Each row below holds a small network's activations on one input, seen along a few directions.
Each table varies a few parts of the input and shows all the possible inputs, shuffled.
A made-up example of a description, with smaller parts first: line(4) and (point or line(9) or (values(3) and ring(5))).
Shared parts are said once, and a part with two or three values counts as separate values.
(in the rows, 128 means zero)

A family of inputs:
r1: [117 106 159 113 140 110 104 143  94 123 121 103  94]
r2: [138 138 107 135 136 140 134 140 155 140 132 135 179]
r3: [102 129 120 142 101 129 151  79 112 111 123 160  29]
r4: [137 110 142 144 175 141 104 121 152 158 141 125 144]
r5: [122 131 142 103 109 101 114 143 100 108 110 111 123]
r6: [128 144 104 106  79 102 153 170 100  97 116 119 137]
r7: [128 115 165 113 132 112 113 139  86 117 129  99 106]
r8: [141 118 150 134 167 153 110 112 152 152 145 121 155]
r9: [115 131 108 174 132 168 145  62 171 148 145 175  81]
r10: [145 147  93 135 121 137 157 148 159 135 132 144 185]
r11: [120 137 121  97  97 106 130 159 100 103 116 113 128]
r12: [143 130 124 139 146 137 120 121 155 143 126 130 174]
Q: What is each input in this table made of?
A: values(2) and (point or line(5))
Q: The inputs of r2 and r11 match in every part but the values(2) part. If r8 is changed in the same way as r2 into r11, which row does it become?
A: r7
Q: Which other rows does r9 become when the values(2) part takes its other values? List them by row number.
A: r3
Q: Which other rows does r6 become when the values(2) part takes its other values? List them by row number.
A: r10

A family of inputs:
r13: [122 135 132 118  88 109 162 140  97  99 125 124 124]
r14: [124 160 120 166 150 179 131  80 191 140 132 175 166]
r15: [ 68 142 119  68  91  99 136 134  74  89  92 133 104]
r16: [144 129 116 128 106 132 139 164 114 115 151 148 122]
r17: [133 124 148 144 127 121 116 158 107 148 160 117  96]
r18: [117 127 145 169 142 146 107 105 165 177 134 142 125]
r19: [116 111  99 160 131 160 132 124 172 132 118 152 146]
r20: [111 119 157  87 121  72 128 124  87 106  95 112  85]
r21: [130 117 134 161 171 156 114  68 192 153 145 148 140]
r22: [146 138 122  96 148 103  81 181 135 120 109  70 227]
r23: [134 122 166 103 122  93 137 114  85 115 131 121 105]
r24: [167 131  98 134 110 159 145 142 127 127 133 131 125]
r25: [152 109 107 130 156 133 136 131 119 143 140  91  98]
Q: What is each input in this table made of?
A: point or (values(2) and line(6))
Q: Which other rows does r24 become when the values(2) part takes its other values? List them by row number.
A: r25
Q: Which other rows does r23 become when the line(6) part takes its other values? List them by row number.
A: r17, r18, r20, r21, r25

A family of inputs:
r26: [119 112 158 106 140 119 103 128 112 111 125 116 101]
r27: [138 131 105 132 131 149 147  98 168 133 136 150 156]
r28: [153 144 103  92 134 123 106 201 126 137 125  80 216]
r29: [133 131 105 181 159 175 129  97 193 175 147 151 137]
r30: [119 138 130 115 119 124 137 112 142 118 102 149 145]
r31: [116 128 124 104 110 123 140 129 126 106 100 134 132]
r32: [123 127 168 118 146 122 109 119 130 124 123 130 110]
r33: [115 128 121 126 103 101 123 142 104 114 118 115  91]
r34: [129 115 128 136 145 114 113 109 135 137 120 150 111]
r35: [157 120 156 128 146 103 116 181 126 131 126 104 221]
r36: [136 122 116 129  84  99 137 150  73 108 123 105  72]
r37: [132 119 143 140 166 154 124  93 144 153 149 127 127]
r38: [141 118 109 160 150 152 119  99 161 152 140 149 122]
r39: [109 105 124 125 143 114 117 128 125 123 117 131 103]
r40: [123 127 155 109  93 109 133 158  70  99 138  99  81]
r41: [130 139 105 161 141 183 152  96 189 157 141 162 172]
r42: [116 148 117 109  81 100 152 142 110 104 122 137 121]
r43: [120 148 107 115  74 108 162 155  83  88 118 121 108]
r44: [135 129 132 164 178 179 126  90 167 175 160 141 141]
r45: [116 131 155 109 117 106 114 135  77 116 130 110  94]
Q: What is each input in this table made of?
A: values(2) or (values(3) and line(6))
Q: Which other rows does r37 become when the values(3) part takes its other values? List them by row number.
A: r27, r38
Q: Which other rows does r33 become when the line(6) part takes its other values? List them by row number.
A: r29, r34, r36, r38, r39
Q: List by row number the other inputs of the same sort as r35.
A: r28
